A small network was shown many inputs. Here are its activations along a few directions, one row for each input.
Each table varies a few parts of the input and shows all the possible inputs, shuffled.
Descriptions start from the smaller parts, as in this example, which fits no table here: one of 3 separate values, together with either a single point or one of 11 places along a line or (one of 4 places along a line, together with one of 8 places around a ring).
Shared parts are said once, and a part with two or three values counts as separate values.

Other details of the inputs vary at random and push rows far along two fixed directions, the same in every table; ignore that.

Table:
row 1: [-3.50  2.91 -3.92  3.02 -0.14  0.08  1.86 -3.05  2.22  5.86 -0.09  4.33
 -1.69 -3.39 -1.14]
row 2: [ 4.28 -2.48  1.89 -2.28 -0.69  1.82 -0.65  3.97 -4.18 -4.66 -0.24 -6.15
  2.92  4.19  1.32]
row 3: [-3.63  2.62 -4.19  1.93  0.27 -1.84  1.67 -1.24  3.28  4.42 -0.27  4.81
 -3.34 -3.30 -1.46]
row 4: [ 1.95 -2.29  2.62 -2.13  0.20  3.31 -0.66  3.00 -2.97 -2.63  1.73 -4.15
  2.96  3.86  0.76]
row 5: [-3.78  2.39 -2.56  2.78  0.81 -1.80  1.70 -1.20  1.22  3.80 -1.46  4.75
 -3.18 -4.12 -1.70]
row 6: [-1.58  0.18  0.53 -0.32  1.53 -0.52 -2.41 -4.75  1.06 -3.44  1.28  6.16
 -1.71 -4.14 -2.08]
row 7: [ 0.03 -0.51  0.14  2.48  0.31 -0.90 -0.28  1.47 -1.09  7.52 -2.38 -3.46
 -3.18  0.93  0.80]
row 8: [ 4.29 -1.83  1.71 -2.18 -0.67  2.34 -0.36  2.22 -2.21 -3.89  0.82 -4.95
  4.12  3.78  2.42]
row 9: [ 0.49 -0.22  0.09  1.61 -0.65 -2.17  0.12  1.86  0.52  7.50 -2.06 -3.68
 -2.92  1.43  0.78]
row 10: [ 3.58 -2.24  2.10 -2.56  0.53  2.54 -0.87  3.11 -2.95 -4.94  0.90 -4.26
  2.33  3.58  1.31]
row 11: [-0.90  0.78  0.32  2.32 -0.78 -1.17  3.19  2.73 -0.37  2.16 -2.01 -2.86
  0.87  1.43  1.38]
row 12: [-1.28 -0.30  0.75 -2.14  0.86 -1.00 -3.70 -6.04  2.81 -5.07  1.72  6.87
 -1.19 -3.63 -2.33]
row 13: [-0.02  1.04 -0.30 -2.97  1.74 -1.30 -3.64 -5.76  2.72 -5.16  1.99  7.87
 -1.54 -4.53 -1.90]
row 14: [ 2.64  0.04  1.66 -2.33  1.34  0.54 -2.44 -2.46  0.32 -6.07  1.19  1.86
  1.77 -0.63  0.56]
row 15: [ 1.25 -1.20  2.66 -3.18  0.34 -0.56 -3.00 -2.49  0.69 -6.67  1.84  2.15
  0.69 -0.88 -0.58]
row 16: [-0.76  1.05 -0.83 -1.26  2.23  1.91 -3.40 -6.48  2.58 -2.65  3.71  7.30
  0.21 -3.03 -1.24]
row 17: [-0.45  1.61 -2.69  2.89 -1.21 -0.70  2.81  2.22 -0.09  3.64 -2.06 -2.11
  0.29  0.74  0.97]
row 18: [-3.12  1.82 -3.14  1.33 -1.08 -0.76  1.99 -0.76  1.63  5.41 -0.02  2.43
 -1.99 -2.16 -1.59]
row 19: [-0.99 -0.14 -0.87  1.32 -1.19  1.48  2.64  3.17 -2.24  4.10 -0.88 -3.37
  0.33  1.31 -0.08]
row 20: [-2.67  1.47 -3.54  1.54 -0.99 -1.55  2.36  0.23  1.65  5.07 -0.62  2.04
 -1.93 -1.96 -0.93]
row 21: [ 1.30 -0.80  1.97 -3.29  0.62 -0.88 -2.37 -2.24  0.56 -5.89  1.44  2.21
  0.47 -0.62 -0.47]
row 22: [ 1.64 -0.11  0.74  2.59 -0.31 -0.76  0.17  1.77 -0.34  6.91 -2.29 -5.13
 -1.32  2.61  2.41]
row 23: [-1.56  0.06 -0.39  0.44 -1.10  0.40  2.38  3.68  0.04  3.73  0.30 -2.79
  0.66  2.23  0.15]
row 24: [ 1.19 -1.19  2.54 -1.46  0.56  0.76 -2.72 -3.26  0.68 -6.06  1.13  1.66
  1.85 -0.21 -0.07]
row 25: [-2.85 -0.40  0.46  2.85 -1.06 -0.71  2.50  2.34 -0.69  2.74 -2.23 -1.62
 -0.71  0.33 -0.64]
row 26: [-0.93  1.04 -2.56  1.33 -1.69 -1.80  2.49  2.78  0.23  3.34 -1.70 -1.68
 -0.90  0.45 -0.13]
row 27: [-1.07  1.65 -2.27  2.74 -0.26  0.07  3.04  2.34  0.74  3.74 -1.26 -1.50
  0.06  0.81  1.28]
row 28: [ 2.11 -2.06  3.28 -1.62  0.04  0.59  0.04  2.76 -2.98 -4.21 -0.31 -3.95
  2.00  2.74  0.89]
row 29: [ 1.95 -1.41  0.23 -2.64  1.00  1.99 -2.52 -2.12 -1.36 -4.27  1.91  1.83
  0.81 -0.74 -0.54]
row 30: [ 2.39 -1.50  3.56 -0.81 -0.57  0.57  0.07  2.23 -1.49 -4.32 -0.06 -4.57
  3.25  2.89  1.87]
Description of these inputs: one of 3 separate values, together with either a single point or one of 9 places along a line.
The inputs of row 23 and row 4 match in every part but the choice among 3 separate values. If row 26 is changed in the same way as row 23 into row 4, which row does it become?
Answer: row 2
Change only the place on the line of 9 in row 17. List by row number the other rows that result.
Answer: row 1, row 8, row 11, row 14, row 16, row 24, row 27, row 30
Change only the choice among 3 separate values in row 22. List by row number the other rows that result.
Answer: row 7, row 9

Table:
row 31: [ 2.08 -0.98  2.04 -2.44 -1.56  1.46  2.49  4.41 -2.04 -8.21  0.74 -4.21
  6.00  3.62  1.61]
row 32: [-1.37 -1.13  1.89  0.28 -2.31  0.29  4.88  7.45 -3.15 -2.76 -1.62 -5.83
  3.42  3.37  0.33]
row 33: [-0.75 -0.61 -0.59  0.09 -1.89  2.15  4.70  6.53 -2.83 -1.08 -0.28 -4.79
  3.49  3.28  0.56]
row 34: [ 5.68 -1.49  2.43 -4.54  1.20  0.93 -4.84 -3.15 -0.28 -8.86  2.03  0.36
  2.14  0.72  1.07]
row 35: [-0.97 -0.41  1.42 -0.99  1.93  0.11 -3.99 -6.27  1.53 -3.12  1.92  6.15
 -1.47 -3.49 -1.91]
row 36: [ 2.13 -1.28  1.69 -2.84  1.70 -0.47 -4.67 -4.38  0.05 -5.45  1.09  3.64
 -1.37 -2.25 -1.06]
row 37: [-2.35  1.31 -1.02  0.80  2.85 -1.14 -3.73 -8.14  2.61 -0.88  0.87  9.68
 -3.98 -6.36 -2.58]
row 38: [-3.22  2.10 -3.76  4.76  0.11 -0.17  2.86  0.76  0.18  9.47 -1.96  0.44
 -2.84 -1.43 -0.23]
row 39: [ 2.95 -1.42  1.42 -4.92  1.88  2.39 -5.78 -5.47  0.67 -5.70  4.28  4.12
  0.49 -1.00 -1.02]
row 40: [ 0.26  1.04 -2.60 -1.58  2.53  0.43 -4.73 -7.77  1.94 -1.26  2.45  8.53
 -3.11 -5.25 -2.25]
row 41: [ 4.47 -4.02  6.02 -3.84 -0.90  1.23 -1.57  4.37 -3.22 -5.50  0.46 -7.88
  3.39  5.76  1.90]
row 42: [-1.26  1.08 -0.46  3.08 -1.09 -0.50  2.92  2.24  0.61  4.55 -1.74 -2.87
  0.64  1.46  1.42]
row 43: [ 1.59 -0.48  1.48 -0.22 -1.39 -0.21  1.43  3.51 -0.15  0.46 -0.68 -5.09
  2.03  3.51  2.08]
row 44: [-5.18  2.17 -3.13  4.19 -0.81 -3.95  3.12  0.69  2.21  8.90 -2.96  2.33
 -4.94 -2.97 -1.61]
row 45: [-3.85  1.70 -3.08  4.18 -0.43  0.17  2.89  0.71  0.70  9.34 -1.12  0.28
 -2.11 -0.92 -0.50]
row 46: [-2.91  2.77 -2.98  5.32 -0.47 -1.87  3.76  1.15  1.44  7.63 -3.01 -0.14
 -1.81 -1.08  0.79]
row 47: [ 0.21  0.06 -1.47  0.22 -0.74 -0.07  0.88  2.28 -0.59  4.18 -0.40 -2.37
 -0.94  1.24  0.16]
row 48: [ 2.50 -0.40  0.69 -1.55 -0.63 -0.79 -0.61  1.08  0.32 -1.71 -0.08 -2.35
  0.97  1.79  1.25]
The inputs of row 44 and row 47 match in every part but one. If row 37 is changed in the same way as row 44 into row 47, which row does it become?
Answer: row 38
Describe the family of inputs behind these rows.
Answer: one of 3 separate values, together with either a single point or one of 5 places around a ring
Which other rows agree with row 42 in the choice among 3 separate values? List them by row number.
Answer: row 31, row 34, row 43, row 46, row 48

Table:
row 49: [ 1.48  0.63 -3.29  0.15 -0.88  0.86  1.44  2.69 -0.65  4.49  0.33 -3.67
  0.58  2.44  1.07]
row 50: [-2.93  1.79 -2.94  1.38 -0.26 -3.36  1.43 -0.01  1.84  4.23 -1.80  3.01
 -4.19 -3.29 -1.69]
row 51: [ 0.03 -0.38  2.15  3.44 -0.85 -0.19  3.11  4.31 -1.66  2.96 -3.22 -6.42
  1.56  3.05  2.18]
row 52: [ 2.95 -2.49  2.51 -1.26  0.32  3.97 -1.44  1.22 -3.60 -1.14  1.06 -3.91
  2.38  3.17  0.93]
row 53: [-0.10  0.89 -0.19  2.55 -1.72 -2.24  2.85  2.91  1.02  3.89 -2.47 -4.29
  0.73  2.04  2.03]
row 54: [ 1.71  0.25 -1.44 -3.04  1.30  2.04 -4.21 -5.46  1.35 -2.23  3.86  5.01
 -0.28 -1.80 -1.01]
row 55: [ 1.38  0.10  1.98 -0.81  1.46 -0.06 -3.07 -4.17  1.42 -4.07  1.10  2.97
  0.46 -0.98  0.55]
row 56: [ 2.59 -3.14  4.27 -3.36  0.60  0.83 -2.61  1.44 -2.40 -5.55  0.79 -2.80
  0.87  2.23  0.01]
row 57: [-2.78  0.44 -1.01  0.61 -0.53 -2.94  0.26 -0.99  1.75  3.07 -1.02  2.70
 -3.40 -2.28 -1.87]
row 58: [-3.77  1.48 -2.00 -1.59 -0.01  1.35  2.39 -1.96  1.24 -8.92  2.61  7.47
  3.31 -3.61 -2.78]
row 59: [ 3.54 -1.96  1.94 -2.82  0.89  3.79 -2.40  0.81 -2.43 -2.73  2.34 -3.35
  2.49  3.00  1.39]
row 60: [ 0.40  2.11 -1.75  1.45 -0.35 -2.15  0.92 -0.71  2.21  1.34 -1.47  1.17
 -0.88 -1.01  1.26]
row 61: [-4.51  0.28 -0.24  3.30  0.02 -1.90  1.33 -0.08 -0.09  4.67 -2.10  2.12
 -3.62 -2.97 -2.09]
Describe the family of inputs behind these rows.
Answer: either a single point or (one of 3 separate values, together with one of 4 places along a line)
A walk changes only the place on the line of 4. It starts at row 60 and steps to row 53. List the rest of the walk in order.
Answer: row 55, row 51
Change only the choice among 3 separate values in row 50. List by row number the other rows that result.
Answer: row 49, row 60

Table:
row 62: [ 0.23  0.54 -0.16 -2.68  1.56  1.15 -2.99 -5.81  1.69 -7.74  3.04  7.09
  1.33 -3.40 -1.44]
row 63: [ 2.15 -0.55  0.90 -1.91 -0.78  1.09  0.90  2.53 -1.11 -4.88  0.64 -2.78
  3.56  2.43  1.19]
row 64: [ 1.83 -0.88  1.67 -3.46  1.66 -0.82 -5.23 -5.74  1.65 -6.10  2.03  5.13
 -1.27 -2.71 -1.29]
row 65: [-2.88  2.29 -3.45  4.25 -0.26 -0.74  2.49 -0.04  1.48  8.61 -1.64  0.83
 -2.23 -1.30  0.10]
row 66: [-3.42  1.65 -3.53  3.64 -0.08 -0.58  1.91 -0.11  0.76  9.20 -1.25  1.47
 -3.59 -1.90 -1.06]
row 67: [ 2.79 -1.87  3.77 -0.94 -0.74 -0.24 -0.20  2.98 -1.74 -3.03 -1.12 -5.65
  2.23  3.50  1.96]
row 68: [ 2.79 -1.71  1.72 -1.88  0.84  2.53 -2.52 -0.49 -1.72 -1.93  1.57 -1.80
  1.33  1.91  0.66]
row 69: [-5.28  2.12 -2.87  4.15 -1.16 -0.69  5.35  2.70  0.47  5.53 -1.75  0.71
 -0.79 -1.26 -0.89]
row 70: [ 0.00 -1.35  2.56  1.54 -1.22 -0.85  2.30  5.13 -2.18  2.06 -2.56 -6.31
  0.57  3.24  1.30]
row 71: [ 3.05  0.13 -0.27 -3.07  2.24  1.28 -5.36 -6.67  1.74 -4.19  3.12  5.24
 -0.31 -2.14 -0.33]
row 72: [ 0.83 -0.37  0.19 -2.63  0.12  0.93 -0.91 -0.88  0.03 -5.26  1.94  1.76
  1.62 -0.24 -0.66]
row 73: [-4.14  3.26 -5.32  2.79  1.30 -1.53 -0.45 -5.48  3.86  7.91  0.25  8.10
 -5.33 -5.84 -2.36]
row 74: [ 2.46 -1.03  2.33  0.39 -1.56 -1.51  1.66  5.05 -1.33  0.37 -2.43 -7.25
  1.44  4.07  2.58]
row 75: [-2.50  0.17 -1.09  1.54 -1.53  0.24  4.21  4.61 -1.47  2.24 -1.17 -2.57
  0.84  1.20 -0.31]
row 76: [ 2.08 -2.42  3.56 -1.72 -0.39 -0.26 -1.15  2.22 -2.13 -2.80 -0.67 -3.97
  0.61  2.43  0.55]
The inputs of row 65 and row 73 match in every part but one. If row 62 is changed in the same way as row 65 into row 73, which row does it become?
Answer: row 72
Describe the family of inputs behind these rows.
Answer: one of 3 separate values, together with one of 5 places around a ring
Change only the choice among 3 separate values in row 75. List by row number the other rows that result.
Answer: row 66, row 76
Change only the choice among 3 separate values in row 68. List by row number the other rows that result.
Answer: row 69, row 70

Table:
row 77: [-1.36  1.37 -3.32  1.26  0.99  0.07 -0.97 -3.49  1.51  3.66  0.65  4.54
 -2.38 -2.95 -1.33]
row 78: [-0.66 -0.66  1.74 -1.26  1.00  0.10 -2.44 -3.72  0.55 -3.65  1.31  3.78
 -0.12 -2.34 -1.31]
row 79: [-0.22  0.20 -1.13  1.13 -1.21  0.35  1.90  2.78 -0.62  5.64 -0.95 -3.38
 -0.21  1.75  0.84]
row 80: [ 2.04 -0.14  2.30  0.30  0.36  0.73 -0.39 -0.58  0.40 -3.73 -0.39 -1.74
  3.02  1.49  2.17]
row 81: [ 0.36  0.07  0.08 -0.18  1.50 -0.30 -2.31 -2.85  0.16 -0.09 -0.05  2.76
 -2.25 -1.95 -0.95]
row 82: [ 0.65  0.18 -0.79 -2.03  1.58  0.95 -3.68 -4.87  1.90 -1.03  2.84  4.88
 -1.39 -2.19 -0.91]
row 83: [ 2.24 -1.70  1.83 -1.47  0.05  2.87 -0.67  1.02 -2.29 -4.39  1.44 -2.63
  3.25  2.53  0.67]
row 84: [ 2.40 -1.43  1.93 -1.68  0.49  3.02 -0.56  1.28 -2.65 -4.62  1.44 -2.37
  3.26  2.32  0.89]
row 85: [ 2.78 -1.06  0.99 -3.49 -0.90  1.09 -0.58  1.80 -1.28 -4.19  1.25 -2.66
  2.83  2.48  0.52]
row 86: [-1.82 -0.46  0.75  2.83 -1.00 -0.35  2.91  3.55 -1.66  2.69 -2.31 -3.55
  0.23  1.47  0.38]
row 87: [ 1.14 -1.16  1.74 -1.84  1.09 -0.36 -3.54 -2.54  0.80 -1.68  1.14  1.47
 -1.31 -0.56 -0.59]
row 88: [-0.69 -0.06 -0.53  0.74 -1.11 -1.71  1.69  2.26 -0.39  0.73 -1.48 -1.12
 -0.69  0.18 -0.30]
row 89: [-3.09  0.22  0.53  1.91  0.09 -0.98  1.02 -0.07  0.92  2.10 -0.69  1.34
 -1.12 -1.11 -0.83]
row 90: [-2.42  1.91 -3.03 -0.14  0.07 -0.92  0.22 -2.32  2.78  1.32  0.92  5.07
 -1.69 -2.68 -1.67]
row 91: [ 0.01 -0.88  1.15  1.86 -1.93 -1.07  2.71  5.71 -1.90  5.83 -2.76 -7.34
 -0.37  3.35  1.42]
row 92: [ 3.00  0.49  0.96 -0.80 -0.64 -1.03 -0.14  0.54  0.90 -3.72 -0.28 -1.99
  2.38  1.49  2.09]
row 93: [-0.69  1.03 -2.37  0.62 -0.55  0.08  2.46  2.55 -0.43  1.58 -0.63 -0.78
  0.15  0.11  0.20]
row 94: [-0.46 -0.29  0.74 -0.37  0.02  1.61  0.26  0.28 -0.20 -0.92  1.19 -0.30
  1.48  1.00  0.05]
row 95: [-3.07  1.20 -1.43  1.62 -0.70 -2.97  2.25  1.13  1.81  3.60 -1.32  1.48
 -2.36 -1.22 -1.09]
row 96: [ 0.79  0.12 -1.36 -1.04 -0.72  0.49  0.48  1.20 -0.48 -1.42  0.48 -0.52
  0.98  0.59 -0.04]
row 97: [-2.74  1.11 -1.50  1.16 -0.95 -2.73  2.01  0.53  1.38  2.91 -1.42  1.48
 -2.08 -1.95 -1.19]
row 98: [ 2.11 -0.38 -0.47 -1.73  1.68  1.77 -2.60 -2.57 -0.46 -1.62  1.71  1.91
 -0.05 -0.62 -0.14]
row 99: [-2.00  0.24  0.41  2.12  0.26 -0.21  1.45  0.80 -0.98  1.19 -1.40  0.21
 -0.57 -0.65 -0.33]
row 100: [-1.77  0.43 -0.50  1.31 -0.77  1.08  2.21  1.18 -0.31  2.29  0.12 -0.97
  0.79  0.37  0.05]
row 101: [ 2.17 -1.48  1.85 -2.25 -0.01  0.00 -0.41  1.75 -1.70 -4.63 -0.01 -2.18
  1.07  1.29  0.61]
row 102: [-1.68  0.53 -1.36  2.17  0.12 -1.28 -0.01 -1.01  0.58  4.39 -1.51  1.09
 -3.13 -1.74 -0.77]
row 103: [ 3.00  0.59  0.80 -0.73  1.19 -0.31 -3.28 -4.36  1.67 -2.24  0.69  1.53
  0.28 -0.46  1.56]
The inputs of row 77 and row 83 match in every part but one. If row 98 is changed in the same way as row 77 into row 83, which row does it become?
Answer: row 84
Describe the family of inputs behind these rows.
Answer: one of 3 separate values, together with either a single point or (one of 2 separate values, together with one of 4 places along a line)
Change only the choice among 3 separate values in row 101. List by row number the other rows that result.
Answer: row 81, row 99
A walk changes only the place on the line of 4. It starts at row 93 and steps to row 96. List the rest of the walk in order.
Answer: row 85, row 90
